Each row below holds a small network's activations on one input, seen along a few directions.
Each table varies a few parts of the input and shows all the possible inputs, shuffled.
A made-up example of a description, with smaller parts first: one of 6 places along a line, together with either a single point or one of 9 places around a ring or (one of 2 separate values, together with one of 5 places around a ring).
Shared parts are said once, and a part with two or three values counts as separate values.

Table:
r1: [ 30  21  56 -30 -25 -18  -1  41   3   3   1   6 -26]
r2: [ 11  41   5 -29  13  27  21   3  32  20  40  60 -30]
r3: [-27  14   5  67   1  23 -42  -7 -41   2   1 -70  12]
r4: [ 76 -15  -2  22 -20  -9 -23  17 -18 -24 -48  10   2]
r5: [ 64 -21  20  23 -22   7 -34  22  -4 -15 -27   6  15]
r6: [-50 -12 -42 -30  27  -9  73 -46   0 -19  -2  -5  42]
r7: [-52  11 -15 -15   8  -2  68 -40  38  10  31 -26  38]
r8: [-36  14  -7  72  -4  19 -57  -5 -33  -6  18 -37  19]
r9: [ 26 -16  44 -36 -26 -10   2  39 -13  -6 -12  26 -23]
r10: [-24   0  -6 -40  11 -16  10 -48  13  53  38   6 -25]
r11: [ -2   5 -29 -19  46  10  94  11  17 -21 -25  32  35]
r12: [ 10  18   5  83  17  35 -40  45 -17   7  -6  13  21]
r13: [ -3  -1 -12  -1  32  19  85  24  60  13  16  24  27]
r14: [ 16 -26   0  22 -23 -28 -56 -23  -5 -27 -14 -45  -3]
r15: [-32  -3 -18  60  -5  18 -33 -24 -56  -9 -50 -42   1]
r16: [ 19   8  -1  51  40  37 -24  32 -55 -13 -66  -7  24]
r17: [ 12  -9  14  64  19  56 -25  37 -39  -1 -38  -6  22]
r18: [ 28   2  29 -34 -33 -26  10  24 -17  -7 -51  33 -39]
r19: [ 62  12  -3  29 -30  -2 -52  41  22  -6   1   9  14]
r20: [-27   1 -22 -62  24  -4  20 -60 -26   8   2  15 -18]
r21: [-17 -15   8 -54 -18 -54 -17 -13 -42 -17 -16 -15 -22]
r22: [-28  -2  -2 -45 -41 -41 -42  16   9  10  35 -16 -19]
r23: [ 21  19  20 -35 -33 -16 -20  61  19   5  15  25 -23]
r24: [-56 -24 -24 -13  20  -1  69 -43  33 -12  13  -7  25]
r25: [-63  15 -26 -11   2  -6  49 -38  49   2  45   9  45]
r26: [-19   2  31 -41 -33 -42 -24  -4  -8   6  24 -38 -23]
r27: [ 24 -23   0  34 -30 -45 -56 -15  -3   3  12 -44   4]
r28: [ 15  -1   8 -39  15  40  42  -4   5  16  12  50 -30]
r29: [ -9 -11 -11  -2  39  22  90  14  51 -16  -6  30  17]
r30: [-14  20 -22   8  22  10  73  23  66   4  24  52  34]
r31: [ 28   5 -16 -39  17  23  54  -6 -13   4  -5  52 -44]
r32: [ 69 -11  19  33 -13  -6 -41  31  14   1  -8   0  10]
r33: [-33 -11  -3  64  13  20 -45 -13 -40 -13 -26 -55   4]
r34: [-39  15 -14 -40   4  -4  -4 -47  23  38  51  30 -17]
r35: [ 19   1  12  73  28  43 -32  46 -21  17 -19 -12  17]
r36: [-33  -4  -4 -50  18   4  12 -57   8  14  15   5 -32]
r37: [-23 -31  21 -39 -20 -43 -24  -6 -11 -13   6 -19 -39]
r38: [ 21  38  18 -34  18  30  38   0  23  30  24  26 -37]
r39: [ 20 -18 -14   9 -16 -36 -49 -26 -35 -33 -29 -36  10]
r40: [ 15  -7 -24  21 -42 -24 -70  -1   9  -8  24 -37  10]
The inputs of r21 and r39 match in every part but one. If r18 is changed in the same way as r21 into r39, which row does it become? -> r4
The inputs of r12 and r23 match in every part but one. If r8 is changed in the same way as r12 into r23, which row does it become? -> r22
Describe the family of inputs behind these rows. -> one of 2 separate values, together with one of 4 places along a line, together with one of 5 places along a line
Change only the choice among 2 separate values in r35. List by row number the other rows that result. -> r3
Change only the place on the line of 5 in r13. List by row number the other rows that result. -> r1, r32, r35, r38

Table:
r41: [ 35 -13   7  96   9  25 -44  64  -1   2 -26 -25  47]
r42: [  4  45  12 -21  28  42  54  17  39   4  42  38 -10]
r43: [ 37  31   7 -37 -18 -17   2  36  48  -2  28  47  -8]
r44: [ 72 -18  38 -28 -19 -29  -4   9  -1 -10 -42  13 -34]
r45: [-64 -13 -54 -20  24   2  80 -45   3  -2 -14  -8  21]
r46: [-13 -11 -13  89 -14  -6 -56   2 -20  15  -1 -64  53]
r47: [-28 -17 -10 -41 -30 -46 -16 -11  27  31  52  11  -1]
r48: [-47   8  -9 -25  20  11  27 -51  43  21  56  -7 -15]
r49: [-23  22  -2  11 -17  -1 -64 -14 -73 -16 -17 -38 -23]
r50: [ -5  -5 -23 -11  48  34  96   1   9  -7 -32  50  29]
r51: [  5 -47  20 -43 -24 -48 -27 -40 -19 -21  -3 -31 -26]
r52: [ 27  19  27  29  -6  34 -48  31 -53 -17 -43  14 -33]
Describe the family of inputs behind these rows. -> one of 2 separate values, together with one of 6 places along a line
The inputs of r43 and r50 match in every part but the place on the line of 6. If r47 is changed in the same way as r43 into r50, which row does it become? -> r45
Change only the choice among 2 separate values in r41. List by row number the other rows that result. -> r46

Table:
r53: [-13   4  -1 -43 -22 -29 -26 -21   6   4  33   3 -23]
r54: [-18   2 -27  23  18  19  27 -19  28   8  22  -8  31]
r55: [-44  -2 -17  -3  18  14  12 -24  -5  17  18  -5   4]
r56: [ 29   3  11 -11  22  26  36  16  -4  -7 -28  33 -14]
r57: [ 25   9  -5   6  16  17  37  27  12  -3 -25  37  14]
r58: [-6 18 -3 23 14 23 29 28 28  8 19 10 22]
r59: [ -9  -8  -2 -46 -29 -38 -11 -22  -3 -12  10   3 -20]
r60: [ 10  -6  25 -49 -27 -44 -28  -1  16  12  35   2 -29]
r61: [  34    0   25   95  -28   11 -123   29  -53  -10  -32  -53    2]
r62: [ -2   8  -3  19  12  15  43  27  21 -11  -6  10  30]
r63: [-31   3  -3 -29  -2 -14  -4 -34  -6  16  18 -14 -22]
r64: [-40 -14 -19  -7  16   4  26 -24 -13  -1  -6  -6   7]
r65: [20 20 -6  7 18 27 23 29 21 15  0 36  8]
r66: [ 24  13  10  -8  24  36  23  18   4  10  -6  31 -19]
r67: [ 15 -18  26 -52 -33 -51 -12  -3   7  -2  13   3 -25]
r68: [  44  -12   23   87  -29   -3 -104   29  -68  -32  -59  -56   15]
r69: [-12 -11 -30  17  17  11  41 -19  21 -10  -2 -10  37]
r70: [-27 -10  -4 -32  -6 -24  11 -35 -14  -1  -5 -16 -18]
The inputs of r62 and r58 match in every part but one. If r70 is changed in the same way as r62 into r58, which row does it become? -> r63
Describe the family of inputs behind these rows. -> one of 2 separate values, together with either a single point or one of 8 places along a line
Change only the choice among 2 separate values in r69. List by row number the other rows that result. -> r54

Table:
r71: [  1 -23  24   6 -14 -36  -7  16 -25 -23 -17 -29  16]
r72: [  7   4   8  22 -31 -27 -45  30  11  -7  18 -17  35]
r73: [ 30  13  16 -63  11   5  30 -12  30  26  27  45 -38]
r74: [ -4 -42  -4  18   2   1 -13 -35 -29 -10 -28 -40   8]
r75: [  9  21 -27  55  51  66  60  38  -8 -13 -49  48  36]
r76: [ -5  -4 -41  -1 -14 -18  30 -29  11 -34 -10 -12  24]
r77: [-37  -2  24  10  -5   7 -31 -11 -45   2  -9 -44 -24]
r78: [-32  23  10  30 -19  13 -69   3 -14  19  29 -29  -9]
r79: [ 12   1  -5 -45  -3 -14   9   7  -9 -16 -19  43 -28]
r80: [ 33  14  -6 -51   1   1   9 -10 -17  -2 -15  47 -40]
r81: [-47   7 -37 -12  15   5   6 -38 -24   8 -13  -4  -1]
r82: [ 41  32  -2  98  27  69 -10  60  12   2 -22  14  44]
r83: [-21  -3   3 -33   2 -28  46   8  39   3  42   7  23]
r84: [ 13  -1  12 -59   5  -6  35  12  38  13  29  33 -30]
r85: [-25 -24 -48  -7   7   4  20 -43 -16 -11 -12   2  16]
r86: [ 33   4  16  75  37  64  29  42 -19 -12 -60  -3  29]
r87: [ 40   6  22  -1 -20 -12 -61  28   5  -3   8  19 -22]
r88: [-58  16   1 -25  11  15  25 -16  15  28  54  -9 -20]
r89: [ -6   3   1 -31 -24 -30  20  16   1  -9 -18  31  -3]
r90: [-46   5 -16 -24  28  10  29 -36  23  37  36 -10  -5]
r91: [ 15 -18  40  -4 -23 -36 -13  25 -23  -8 -28  -7 -16]
r92: [-63  18 -17 -11   4   8  -1 -23 -33  -3   6   2 -18]
r93: [-27 -25 -26 -19  23   6  40 -45  28  17  34   2  12]
r94: [-20  -4 -16 -19 -11 -33  23   6  -6 -26  -6  13  27]
r95: [ 13 -23   2  26 -14 -24  -3 -24  -8 -33 -22 -48  13]
r96: [ -5   1  16 -44 -11 -24  44  22  43  20  34  25  -9]
r97: [ 20   3 -16  43 -30 -16 -39  -5  24 -19  16 -37  30]
r98: [ 20   8  24  15 -36 -31 -50  37   7   6  11  12  -1]
r99: [  2 -17 -19  38 -10   7 -53 -23   1   6  11 -23  23]
r100: [ 60  18  21  -7 -15   3 -61  11  -4  11  12  23 -33]
r101: [ 55  -7  35 -26  -3  -1 -23  -1 -35  -2 -28   2 -48]
r102: [-18  11 -11  33  -2   7 -65 -14  -9  26  15 -29   3]
r103: [ -9  -3 -17 -16  -1 -11  50 -30  59  -5  33 -17  23]
r104: [ 34 -19  36 -19  -8 -16 -22  15 -26 -16 -31  -1 -38]
r105: [-24 -14   4  13  11   1 -25 -27 -40   9 -24 -46 -12]
r106: [10 21 -8 38 60 72 84 44 43 18 -2 37 34]
Describe the family of inputs behind these rows. -> one of 4 places along a line, together with either a single point or one of 8 places along a line
The inputs of r89 and r96 match in every part but the place on the line of 4. If r94 is changed in the same way as r89 into r96, which row does it become? -> r83
Which other rows agree with r74 in the place on the line of 4? List them by row number. -> r71, r77, r86, r91, r95, r101, r104, r105
Change only the place on the line of 4 in r85. List by row number the other rows that result. -> r74, r93, r99
Change only the place on the line of 8 in r87. List by row number the other rows that result. -> r72, r78, r97, r98, r99, r100, r102
